These are the activations of a small neural network, seen along a few directions. Each row is one input.
In each table, some parts of the input vary, and every possible input appears once, in random order.
Descriptions start from the smaller parts, as in this example, which fits no table here: one of 5 places around a ring, together with either a single point or one of 9 places along a line or (one of 3 separate values, together with one of 4 places along a line).
Shared parts are said once, and a part with two or three values counts as separate values.
In the rows, zero is written as 128.

Other details of the inputs vary at random and push rows far along three fixed directions, the same in every table; ignore that.

Table:
row 1: [138 163 132 113  76 120 120 133 104 146  95 119 133 142 156]
row 2: [157 130 181 137  95 120 127 129 125 167 132 107 123 169 127]
row 3: [ 84 115  97 127 170 116 146 157 146  89 138 149 124  90 109]
row 4: [126 158 100 117 105 139 115 101 119 122 119 110 146 151 170]
row 5: [133 136 126  95  89 125 103 136 104 146 113 123 128 165 166]
row 6: [150 129 201 168 140 123 105 140 118 162 140 117 113 161 130]
row 7: [101 143 107  93  57 117 137 153 109 112 105 132 141 133 167]
row 8: [153 113 126 145 182 140 171  83 160 129 152 120 118 125  66]
row 9: [134 105 198 173 144 138 108 168 111 124 147 139 116 111 125]
row 10: [140 143 131 150 177 126 135  93 137 142 138 111 113 159 111]
row 11: [110  80 168 149 112 131 138 184 117 113 143 152 131  77 120]
row 12: [161 153  86  89 129 142 122  59 139 149 126 111 141 178 135]
row 13: [136 122  91 103 147 142 129  96 132 128 133 128 130 135 126]
row 14: [176 141 181 146 100 136 109 121 115 166 119 111 133 144 126]
row 15: [128 128 154 124  85 118 131 149 116 138 122 124 131 144 135]
row 16: [ 92  95 133 139 130 116 150 170 125 111 137 152 125  86 103]
row 17: [ 89 154 104 110  82 120 110 151 102 110 103 135 146 137 186]
row 18: [103 151 102 103  67 119 122 148 102 130  88 131 146 113 172]
row 19: [106 108 100 138 157 136 153 138 127 104 125 147 128  57 103]
row 20: [128 110 149 148  82  91  93 132 136 122  98 117 103 140 147]
row 21: [140 147 130 114  81 134 105 139 125 126 125 107 145 154 174]
row 22: [127 131 105 125 156 137 138 117 153 106 141 122 130 122 118]
row 23: [137 126 175 148 116 119 121 158 107 149 115 133 121 115 118]
row 24: [ 88 114  75  95 152 123 138 134 126 105 124 157 127 104 122]
row 25: [116 133 125 120  81 137 122 159 104 116 103 139 141  91 154]
row 26: [119 153  82 116 130 121 143  97 132 138 106 123 135 122 119]
row 27: [ 99 137 103  97  57 119 137 153 108 116 106 125 142 132 170]
row 28: [121 102 172 153 121 133 126 185 104 116 126 156 123  63 117]
row 29: [158 121 132 141 146 136 150  87 151 146 147 114 132 141  89]
row 30: [100 116 148 145 115 134 109 170 106 102 131 149 138  97 154]
row 31: [ 96 118 101 133 161 123 158 145 126 108 116 151 116  69  97]
row 32: [163 162 163 135  97 138  99 107 115 148 126 105 137 180 164]
row 33: [146 170  89 122 132 140 121  55 142 142 126 100 147 175 144]
row 34: [161 103 154 156 167 138 159 103 148 140 155 117 117 128  75]
row 35: [157 136 132 138 167 135 130  97 160 132 149 109 130 149 102]
row 36: [ 99 103 165 145 134 119 121 206 122 103 138 149 114  97 129]
row 37: [146 160 127 138 165 125 133  82 139 143 132 111 117 173 118]
row 38: [176 107 197 140 131 142  99 138 116 160 147 128 112 153 119]
row 39: [ 85 128  74 112 152 119 147 144 144  91 129 135 127 105 131]
row 40: [ 90  99  96 110 172 126 142 149 127 103 132 162 112  90 107]
row 41: [149 119 157 168 191 138 130  97 143 139 155 121 119 131  96]
row 42: [129 118 110 126 138 135 159 107 144 117 137 130 138 116 102]
row 43: [156 108 192 159 151 123 145 135 135 152 149 120 102 142  79]
row 44: [129  81 125 167 159 107 123 101 164  99 124 129 100  96  92]
row 45: [125 136 151 127 105 118 110 159 129 135 129 119 129 149 154]
row 46: [126 122  72 100 173 140 145  88 143 112 138 143 127 117 107]
row 47: [163 134 135 145 157 139 140  83 142 156 129 113 128 124  94]
row 48: [160 141 155 106  98 125  97 115 115 175 122 112 125 191 154]
row 49: [111 149  95 132 153 123 131 100 135 127 127 125 131 143 130]
row 50: [113  77 159 135 128 135 105 186 106 120 146 165 124  83 127]
row 51: [106 141 104 100  72 131 109 155 124 105 118 125 156 125 188]
row 52: [ 93 164  34  86 103 122 152 104 122 111  87 125 145 110 154]
row 53: [125 119  95 143 179 137 155  98 146 124 132 138 130  80  78]
row 54: [105 132 138 120 103 116 117 183 121 107 126 138 127 123 156]
row 55: [132 185  62 107 154 129 144  47 149 133 116 100 131 184 137]
row 56: [ 73 150  22  90 144 118 151 112 156  87 120 134 145 112 138]
row 57: [104  88 163 127 136 122 115 195 102 117 135 166 108  95 123]
row 58: [137 148 129 116  79 132  99 137 129 131 127 112 150 152 170]
row 59: [167 121 186 133 122 124  94 132 115 179 138 121 114 176 124]
row 60: [129 117 128 140 176 132 140 131 153 104 152 134 123 107 100]
row 61: [159 132 107 106 148 141 124  73 141 152 138 118 131 159 122]
row 62: [175 113 205 154 110 134 128 138 124 153 146 119 121 147 109]
Description of these inputs: one of 2 separate values, together with either a single point or (one of 5 separate values, together with one of 6 places around a ring).
Q: Changing only the choice among 2 separate values turns row 50 into row 59. The same change can be made to row 9. Which row results?
A: row 55
Q: Changing only the choice among 2 separate values turns row 5 into row 13. The same change can be made to row 26. Which row results?
A: row 53
Q: Which other rows does row 43 become when the choice among 5 separate values takes its other values? List them by row number.
A: row 31, row 36, row 40, row 55
Q: Which other rows does row 14 become when the choice among 5 separate values takes its other values? List them by row number.
A: row 12, row 30, row 35, row 42
Q: Which other rows does row 14 become when the choice among 2 separate values takes its other values? List them by row number.
A: row 23

Table:
row 63: [178 182  96 111  90 133 136  26 144 167 103  78 146 197 140]
row 64: [148 111 220 170 106 109 114 180 116 157 133 117 107 142 123]
row 65: [152 107 215 159 127 132  90 180 105 158 151 128 116 146 136]
row 66: [ 82  88 173 166 117 108 127 219 120  90 131 155 118  61 127]
row 67: [106 130 151 145  70 118 104 182 107 111 109 133 140 106 169]
row 68: [166  99 222 153 110 147 103 170 102 153 152 134 125 136 128]
row 69: [171 192 140 126  87 123 107  82 127 177 104  82 137 205 157]
row 70: [151 190  98 110  89 111 121  70 144 145 100  80 129 208 164]
row 71: [ 72 152  55  81 109 130 113 147 113  94 110 147 150 117 187]
row 72: [182  89 189 159 196 142 128 115 145 158 169 129 107 130  60]
row 73: [ 69 152  73  84  88 123  98 166 101  89 108 149 149 125 206]
row 74: [ 89 142  76  96  43 129 130 151 107  92  86 136 164  89 185]
row 75: [131 114  63 122 198 130 197  64 160 129 135 130 120  88  42]
row 76: [212 164 204 127 105 139  82  90 114 201 135  88 125 235 151]
row 77: [176 173  92  93 112 144 115  32 141 165 123  87 146 212 153]
row 78: [132 120 174 123  20 128 109 187  90 139 104 136 146 101 168]
row 79: [ 91 117  78 125 227 121 153 112 161 102 151 146 109 115  91]
row 80: [113 102 148  95  50 137 104 203  80 130 119 153 144 107 175]
row 81: [ 85  88 168 164 120 117 130 218 102 104 128 158 121  54 124]
row 82: [112 130 116 102  32 126 120 167 100 116  91 136 154  98 173]
row 83: [101 123  70  88 150 134 140 120 124 109 128 153 133 111 124]
row 84: [ 85 130  72  88  35 123 131 148 102 102  84 143 156  92 174]
row 85: [ 97 150  70  85  67 120 141 129 108 113  90 140 147 112 159]
row 86: [156  99 178 135 121 137 106 141 115 154 144 135 122 137 118]
row 87: [131 134 129 131 123 130 142 121 122 139 114 128 130 113 117]
row 88: [123 109 108 101 120 145 140 136 121 118 137 146 139 108 121]
row 89: [170  86 184 153 183 143 132 125 140 152 168 137 111 115  68]
row 90: [125  94 157 161 220 120 127 142 151 114 163 139  89 124  87]
row 91: [141 116 179 156 140 129  91 146 121 140 147 127 119 149 137]
row 92: [114 127  63 133 240 134 152  76 165 104 151 134 111 120  82]
row 93: [ 74 155  73 103  62 117 116 159 106  89  86 133 146 105 195]
row 94: [115 134 117 143 125 128 144 130 131 113 123 128 134 109 120]
row 95: [172 106 185 136 139 138 107 136 117 160 146 127 109 149 111]
row 96: [128 132 127 130 145 136 113 127 135 121 144 128 133 132 139]
row 97: [128 126  85 137 231 143 159  74 167 113 162 129 120 125  71]
row 98: [ 98 139  52 110 175 134 136  97 154  92 135 134 140 118 131]
row 99: [130 126 127 114 143 142 123 126 120 137 134 138 131 128 130]
row 100: [162 101 218 153 122 140  90 171 102 153 144 133 112 139 135]
row 101: [106 120  80 138 200 124 178  92 148 105 132 144 117  83  71]
row 102: [118 141  64 100 140 128 167  85 141 128 110 129 134 107  97]
row 103: [179 164 188 131 120 117  80 109 127 176 137  92 113 241 158]
row 104: [136 203  27  89 113 115 148  24 172 125  96  76 148 197 151]
row 105: [113 108  53 112 226 143 181  73 159 112 152 144 123  91  67]
row 106: [ 87  94 178 166 138 105 127 209 117 108 130 156 106  80 115]
row 107: [103 133  89 109 147 128 137 121 144 100 140 131 131 138 136]
row 108: [170  94 178 169 174 136 167 112 144 153 152 129 109 101  38]
row 109: [209 167 198 141  62 132 100  92 113 193 107  80 124 204 148]
row 110: [109 140  68 147 225 119 171  72 166 108 135 130 113 110  68]
row 111: [ 49 109  75 132 130 121 151 178 129  60 115 166 138  29 134]
row 112: [152 183  79  93 120 123 112  45 154 149 120  87 137 228 170]
row 113: [158  99 190 167 210 123 130 128 150 154 172 120  94 154  73]
row 114: [ 87 155  76 102  69 115 143 136 127  95  99 125 147 126 170]
row 115: [199 146 220 146  55 131 108 123 101 196 116  91 130 178 140]
row 116: [160 110 181 143 129 142 104 144 119 143 146 128 128 134 129]
row 117: [139 128 131 135 109 137 152 117 126 128 122 124 136 111 114]
row 118: [121 104 191 131  27 121  99 222  75 129 100 145 129  92 172]
row 119: [ 52 142  26  76 104 119 124 146 134  61 111 144 152 113 191]
row 120: [ 94  71 151 142 150 143 129 198 113  90 151 175 128  40 118]
row 121: [141 113 189 183 192 104 137 135 148 138 148 124  91 139  74]
row 122: [179 177  89  74 114 142 120  45 137 181 119  94 142 213 140]
row 123: [ 94  87 176 180 131 115 120 195 113 105 133 155 116  67 118]
row 124: [ 99 143  70 127 150 109 155  85 160 103 116 118 126 129 118]
row 125: [169 101 191 179 170 135 149 117 143 149 150 123 112  99  64]
row 126: [104 133  88 111 149 125 129 119 150 101 139 130 132 132 141]
Q: Describe the family of inputs behind these rows.
A: one of 2 separate values, together with one of 4 places along a line, together with one of 8 places around a ring
Q: Changing only the place on the line of 4 turns row 97 into row 107. The same change can be made to row 111. Which row results?
A: row 66
Q: Which other rows does row 99 become when the place on the ring of 8 takes its other values? List them by row number.
A: row 68, row 76, row 77, row 100, row 105, row 116, row 120
Q: Which other rows does row 96 become when the place on the ring of 8 takes its other values? List them by row number.
A: row 65, row 71, row 73, row 91, row 92, row 97, row 98
Q: Which other rows does row 106 become when the choice among 2 separate values takes its other values? List them by row number.
A: row 79
Q: Which other rows does row 119 become when the choice among 2 separate values takes its other values? List them by row number.
A: row 104
